Each row below holds a small network's activations on one input, seen along a few directions.
In each table, some parts of the input vary, and every possible input appears once, in random order.
A made-up example of a description, with smaller parts first: one of 8 places around a ring, together with either a single point or one of 11 places around a ring or (one of 3 separate values, together with one of 4 places along a line).
Shared parts are said once, and a part with two or three values counts as separate values.

Other details of the inputs vary at random and push rows far along two fixed directions, the same in every table; ignore that.

Rows:
r1: [-5  5 -1  2  0  1 -6 -3  1  4 -3  5  1]
r2: [-2 -1  2  1  1 -1  2  3 -8  0  2  7  4]
r3: [  7  -8  -5   2   3  -6   0   1  -4   1   8 -13   3]
r4: [  3 -10 -11   3   2  -3  -1  -2   4   0   4 -12  -3]
r5: [ 3  1  4 -8  5  2 -2  7 -1  2 -3  6 -1]
r6: [-3  7  8  4  0  1  1  3 -3  4 -2  2 -3]
r7: [ 0  1  7  2 -6 -2  5 -1  0 -3 -2  3 -3]
r8: [-1 -1  0 -1 -6 -2 -2 -6  3 -4 -3  6  1]
r9: [  0  -1  -3  -1   5   0  -2  -4   0   9   3 -17  -1]
r10: [ 3  4  1 -5  5  2  3  4 -2  3 -6  6 -1]
r11: [-3 -1 -2 -1  2  1 -2 -1 -6 -1  4  9  0]
r12: [  0  -6  -5   1   3  -6  -2   2  -5  10   1 -14  -2]
r13: [  1  -5  -9   0   4  -2  -7  -2  -4   7   2 -13  -4]
r14: [ 2  8  0 -7 -3  2  5  4 -1  3 -2  4 -1]
r15: [ 0 -1 -1  1  1 -4 -2 -2 -2 -6  5  8  0]
r16: [-4  4 -1  2  0 -5 -5 -1  0 -4 -1  5 -3]
r17: [-3  4  2  3 -1 -7 -2  3 -1 -3 -3  2  1]
r18: [-1  3  4  0  2 -2  3 -4  2 -3  6  6  4]
r19: [-4  1  4  5 -1  5  7  4  1  3 -1  5 -2]
r20: [  0  -7  -6   0   4   4   3  -3   4   8   4 -15   0]
r21: [-5  1  4 -5 -3  3  3 -5 -1  1 -3  4  0]
r22: [ 5  1  5 -6  4 -3 -2  6  3 -3 -2  6 -1]
r23: [-1  7  8  6 -1 -4  1  2  1 -1 -1  2 -3]
r24: [ 4  8  1 -5 -3 -3  4  4  3 -2 -1  4 -1]
r25: [ 6  5  1 -3  4 -3  3  3  2 -2 -5  6 -1]
r26: [  3  -5  -3  -2   6   1   2  -5  -3   8   9 -13   3]
r27: [ 3  0  7 -8  0 -1 -3  9  8 -1 -1  4 -2]
r28: [-4 -1 -1 -2 -5  3 -2 -6 -1  1 -4  6  1]
r29: [-3  1  5 -3 -4 -1  3 -6  3 -4 -2  3  0]
r30: [  6  -7  -3   7   1  -2   6   1   4   4   4 -15  -3]
r31: [ 0  3  7  3  1  1  5  2 -6  3  4  6  0]
r32: [-2 -2 -1 -2 -5 -3 -1 -4 -1 -7 -3  6 -4]
r33: [-5 -2  2 -2 -5  0  2  1 -6 -1 -6  4  0]
r34: [-1  0 -1  0  0  2 -2 -3 -2  2  3  9  4]
r35: [-4  7  5  1  1 -3 -1 -3  4 -2 -1  2  0]
r36: [-4  1  1  2  0  0  5 -2  8 -3  0  4  1]
r37: [  1 -10 -12   1   3   3  -1  -1   0   4   3 -12  -3]
r38: [-3 -1 -4  4 -2 -1  0 -3  9 -2 -1  7  2]
r39: [-7 -3 -1  2 -1 -1  5  5 -1  2 -3  7  1]
r40: [-3 -3  3 -1 -6 -7  3  0 -2 -4 -4  5 -1]
r41: [-2  5  0  3 -1 -4 -6 -3  4 -1 -2  5  1]
r42: [  5  -7   0   0  -2   2   4  -2  -5   8   1 -16  -4]
r43: [  1   0   7 -10   1   4  -3  10   4   3  -2   5  -1]
r44: [-4 -3 -1  4 -2 -6  5  4  3 -2 -2  7  0]
r45: [  2 -10  -9  -4  -1   1  -3  -5  -5   3   1 -13  -4]
r46: [ 1  1 -1  2  0 -3 -2 -4  2 -2  4  9  4]
r47: [  9  -5   0   5   3  -4   3  -1  -2   4  10 -14   0]
r48: [  9  19  -6  11  -1  46 -23   0  -2 -34  -8 -18  19]
Description of these inputs: one of 2 separate values, together with either one of 4 places along a line or (one of 4 separate values, together with one of 5 places around a ring).
The inputs of r39 and r44 match in every part but the choice among 2 separate values. If r5 is changed in the same way as r39 into r44, which row does it become?
> r22
Change only the choice among 4 separate values in r28. List by row number the other rows that result.
> r1, r34, r48
Change only the place on the ring of 5 in r23. List by row number the other rows that result.
> r16, r17, r35, r41
Change only the choice among 4 separate values in r8. List by row number the other rows that result.
> r38, r41, r46

Rows:
r49: [-32   4   2  -6   2  -6  12   1  11  14  -8  56  -1]
r50: [ 19  -4  -2 -12   4  21 -15  17  -9   0  -6 -44  -3]
r51: [  5  10 -12  17   0  34 -35 -17 -17 -39   7 -26  25]
r52: [ 11  -6 -22   1   2  23 -24 -20   0  -2   6 -35   6]
r53: [ 13 -49 -24  -2   2 -48  26 -15   4  36  25 -38 -19]
r54: [-16   0  -9  24  -2  11  -9 -11  -8 -18   6  13  15]
r55: [ 26  15  12  -5   2  47 -13  19  -8 -31  -3 -34  13]
r56: [ 12  11  -4   5  -6  38 -24   4 -10 -38 -16 -35   9]
r57: [  2  15   9  24  -1  -9  -9  -5   9 -30  10   5  12]
r58: [ -6   8   9  -1 -11   0   5  -2  16 -18  -5  47   1]
r59: [ 24  25  -2  19  -1  31 -24  -4  19 -39   0 -33  15]
r60: [ -1 -42 -23  -3   6 -26  23  -8  -6  62  13 -37 -14]
r61: [-25   9  26 -18  -3  -6   9   7  -7  23 -10  49 -11]
r62: [-12   9   6   1  -6  17  -7 -10 -11  -8  -9   4   3]
r63: [ 19  13  13  -8   9  10   2  19  -9 -14   4  11   6]
r64: [-11   5  22  -9 -12 -15  25   9   0   4  -9  48  -4]
r65: [ 24  13  -6  -6   6  41 -19   6   7 -40  -2 -28  21]
r66: [-31   6   7   1 -11 -18  10 -16  -7   3  -6  52  -6]
r67: [ 13 -32  -6   3   6 -48  23  -7  17  44  18 -48 -22]
r68: [ 16  16  -4  -1  -7  40 -22   9 -15 -31 -18 -35  13]
r69: [ -1 -46 -36   3   7 -26  10 -19  12  54  19 -30 -16]
r70: [ 18  28  20   2  12   1   0  19   2 -10   4   5   4]
r71: [  2  -8 -15  14   2  30  -6  -8 -10  -3   0 -43   6]
r72: [-25  -3   6   4 -10 -32   0  -1   1  -9  -5  57  -4]
r73: [ -6 -48 -35   8   5 -35  21 -20  -3  50  21 -38 -17]
r74: [-16  -3  13   7  -9 -28  13  -3   5 -15   7  57   2]
r75: [ -3  16  15 -14   3  -6  -1  22  -9  -3 -12  43  -4]
r76: [ 10  16 -12  -8   8  44 -31  -7  -3 -23  -5 -29  19]
r77: [ 17 -29  -6  -3   5 -47  26  -2  12  52  16 -47 -19]
r78: [ 10 -47 -32 -11   3 -40   3 -11  15  44  12 -31 -23]
r79: [ -1   7  -4 -15   1  10 -15   8   8 -15 -15   9   3]
r80: [ 25   9  -6   1  13   9 -12   3  20 -11   5 -46   9]
r81: [-25   1   4  -1 -14 -26  10  -2  -1  -6 -14  52 -12]
r82: [ 8 25 28  0  2 10  2 20  8 -8 -4 -2  0]
r83: [  7  -6  -7   1   8  33  -6   9 -11  14   3 -43   4]
r84: [-13  18  11   0   7  11   5  14 -12   5  -4  42   4]
r85: [-15  14  18 -15   6 -13   7   7 -13  19  -3  55  -6]
r86: [-16   1  22  -4 -12 -17  24   3   5  -4  -7  48  -8]
r87: [-26   8  16 -11 -10 -10  13  -4 -10  19 -12  48  -5]
r88: [  1  20   8  19  -6  -4   2  -5   9 -27   0   1   4]
The inputs of r64 and r77 match in every part but one. If r86 is changed in the same way as r64 into r77, which row does it become?
> r67
The inputs of r52 and r59 match in every part but one. If r61 is changed in the same way as r52 into r59, which row does it become?
> r82
What do these inputs look like to the network?
> one of 5 places along a line, together with either one of 2 separate values or one of 6 places along a line
Change only the choice among 2 separate values in r65. List by row number the other rows that result.
> r58
